These are the activations of a small neural network, seen along a few directions. Each row is one input.
Each table varies a few parts of the input and shows all the possible inputs, shuffled.
Descriptions start from the smaller parts, as in this example, which fits no table here: one of 4 places along a line, together with either a single point or one of 9 places around a ring or (one of 3 separate values, together with one of 8 places around a ring).
Shared parts are said once, and a part with two or three values counts as separate values.
In the rows, zero is written as 128.

Other details of the inputs shift rows strongly along two fixed directions, in all tables alike. That doesn't count.

Table:
R1: [174  90 138  54 162 196  44 181 100 155 145 152 161 207]
R2: [190  64  89  62 185 192  75 151  60 155 144 135 174 183]
R3: [101 138 118 157 132 113 173 167 100 111 159  93 155 111]
R4: [106 196 112 192 111  72 192 121 161 108 112 120 110  79]
R5: [107 109 139 161 126 119 173 124 100  94 179 157 143 115]
R6: [169 105 104  82 145 144 125  88 105 146  90 151  98 145]
R7: [143 119 110  86 162 151  67  84 120 176  95 122 111 114]
R8: [ 83 123 166 156 123 135 155 155 143  98 154 147 160 126]
R9: [113  99 130 169 118 115 156 122 113 103 187 157 152 111]
R10: [162 145 144  75 142 157  87 134 141 150  96 147 105 167]
R11: [138 154 141  99  88 108 120  78 180 142  38  98  31 107]
R12: [184  73  99  54 195 199  91 156  46 146 138 135 166 188]
R13: [146  98 125  78 119 167  99 109 161 150  86 143 127 157]
R14: [ 78 142 152 164 169 123 124 135  97 123 169 127 147  85]
R15: [ 87 142 150 158 140 125 136 169 127  87 159 146 154 143]
R16: [107 127 109 165 123 108 156 164 113 119 168  93 165 107]
R17: [170 173  70 113 105 102 134  70 182 162  39 115  74 110]
R18: [154 159  81  91  62 107 153  49 175 159  47  95  90 112]
R19: [ 96 139 128 143  97 119 184 150 100 101 161 105 174 124]
R20: [143 165 105 110 103 109 110  66 204 143  44 136  69 128]
R21: [105 131 192 167 131 121 122 174 120 110 175 120 129 137]
R22: [112 150 122 199 105  63 175  82 161 115 137 150 106  67]
R23: [ 93 112 167 163 106 112 117 173 130 102 167 108 132 114]
R24: [110 120 182 175 122 115 105 170 132 118 183 121 138 134]
Each input here is: one of 2 separate values, together with either a single point or one of 5 places around a ring or one of 6 places along a line.
Q: Changing only the choice among 2 separate values turns R17 into R4. The same change can be made to R9. Which row results?
A: R5
Q: Change only the place on the ring of 5 in R8. List by row number the other rows that result.
A: R10, R11, R15, R21
Q: Change only the choice among 2 separate values in R23. List by row number the other rows that result.
A: R11

Table:
R25: [130 117 125 126 136 132 133 121 111 128 138 142 135 127]
R26: [125 133 134 121 123 134 112 146 135 127 132 132 139 137]
R27: [124 112 129 123 124 132 127 126 120 131 138 127 138 129]
R28: [140 111 118 132 128 129 122 130 127 130 143 132 137 130]
R29: [126 122 121 124 137 136 134 122 108 128 134 130 140 123]
R30: [ 80 192 131 211 103  60 200 105 172 102 138 122 117  55]
R31: [134 122 119 125 120 128 136 143 115 123 129 115 135 138]
R32: [127 122 119 121 124 131 135 139 116 127 131 113 138 132]
R33: [140 119 121 131 138 131 133 126 118 125 138 149 134 134]
R34: [120 122 139 124 127 135 117 131 128 117 135 138 129 144]
R35: [169 160 119  81 104 126  99  62 188 177  30 116  47 133]
R36: [134 129 116 123 133 131 144 139 112 122 129 126 136 138]
R37: [130 127 159 124 134 134 111 142 128 125 136 127 120 136]
R38: [124 123 134 126 129 140 124 138 139 124 127 135 144 141]
R39: [118 115 149 125 133 138 114 142 129 123 130 133 118 132]
R40: [128 118 119 125 126 133 129 130 112 129 135 114 139 125]
R41: [127 132 124 134 156 128 106 136 116 137 134 123 132 121]
Q: What is each input in this table made of?
A: either a single point or one of 6 places around a ring or (one of 2 separate values, together with one of 5 places along a line)
Q: Change only the place on the line of 5 in R32. List by row number the other rows that result.
A: R27, R28, R31, R40
